Each row below holds a small network's activations on one input, seen along a few directions.
In each table, some parts of the input vary, and every possible input appears once, in random order.
A made-up example of a description, with smaller parts first: one of 4 places along a line, together with either a single point or one of 11 places along a line or (one of 3 separate values, together with one of 8 places around a ring).
Shared parts are said once, and a part with two or three values counts as separate values.

Other details of the inputs shift rows strongly along two fixed directions, in all tables alike. That doesn't count.

A family of inputs:
row 1: -.11,-.16,.06,-.03,.27,-.20,.42,.39,.09,-.32,-.40,-.45,-.39,.17,-.03
row 2: .03,.12,.12,-.06,-.01,.20,-.09,-.14,-.11,.13,.15,.06,.17,.02,-.04
row 3: .14,-.06,-.34,.09,-.23,-.34,-.31,-.16,.06,.16,.18,.57,-.09,-.21,-.02
row 4: .07,.02,.20,.01,-.09,.38,-.05,-.01,-.24,-.01,-.05,-.32,.28,.08,.02
row 5: .04,.02,.02,-.09,-.13,.09,-.17,-.17,-.01,.04,.09,.11,.21,-.02,.09
row 6: .14,.07,-.03,.22,-.04,.08,.01,.10,-.24,.09,.02,-.10,-.13,.00,-.20
row 7: -.05,.21,-.07,.19,-.10,.14,-.13,-.06,.05,.17,.30,.23,.10,-.16,-.03
row 8: .18,-.01,.17,.07,-.04,.34,.02,.02,-.39,.04,-.13,-.42,.15,.16,-.10
row 9: .18,-.07,-.14,.19,-.18,.02,-.09,.09,-.21,.01,-.05,-.09,-.02,-.06,-.08
row 10: -.16,-.24,.21,-.31,.36,-.22,.48,.27,.16,-.43,-.48,-.52,-.29,.28,.10
row 11: -.05,.13,-.02,.21,-.08,.21,-.04,.05,.02,.08,.13,-.03,.16,-.10,.03
row 12: .11,-.03,-.28,.12,-.14,-.27,-.23,-.11,.01,.22,.18,.48,-.10,-.17,-.08
row 13: -.37,-.06,-.11,-.19,.24,-.45,.19,.10,.60,-.20,-.01,.30,-.25,-.10,.20
row 14: .08,.07,.25,.05,-.03,.46,.04,.04,-.26,.02,-.07,-.44,.27,.13,-.01
row 15: .02,-.04,-.11,-.18,-.16,-.13,-.29,-.27,.12,.10,.20,.45,.20,-.14,.13
row 16: .14,.02,.01,-.02,-.04,.05,-.12,-.19,-.21,.16,.07,.12,.08,.04,-.10
row 17: -.26,-.04,.16,-.34,.36,-.25,.33,.05,.37,-.18,-.14,-.02,-.19,.15,.10
row 18: .02,.08,.02,.24,-.18,.33,-.05,.11,-.08,-.03,.04,-.25,.21,-.09,.05
row 19: -.16,-.09,.03,-.07,.36,-.34,.46,.32,.23,-.23,-.31,-.26,-.50,.15,-.07
row 20: .19,-.04,.08,.03,-.13,.24,-.09,-.06,-.34,.00,-.10,-.27,.16,.11,-.04
row 21: -.04,.19,-.02,.22,-.08,.23,-.05,-.01,.00,.11,.19,.04,.14,-.10,-.02
row 22: .08,-.10,-.22,-.18,-.14,-.32,-.36,-.35,.04,.19,.21,.67,.05,-.15,.02
row 23: .17,.07,.22,.07,.01,.37,.06,.02,-.42,.04,-.09,-.43,.08,.19,-.18
row 24: -.36,-.05,-.21,-.23,.18,-.61,.08,-.01,.74,-.16,.08,.56,-.28,-.16,.25
Each input here is: one of 4 places along a line, together with one of 6 places along a line.
- Changing only the place on the line of 4 turns row 3 into row 20. The same change can be made to row 6. Which row results? => row 23
- Change only the place on the line of 6 in row 13. List by row number the other rows that result. => row 7, row 11, row 18, row 21, row 24
- Start at row 18 and move only the place on the line of 4, one step at a time. The first step leads to row 15. Which rows follow, in order? => row 10, row 9
- Start at row 12 and move only the place on the line of 4, one step at a time. The first step leads to row 8. Which rows follow, in order? => row 14, row 11
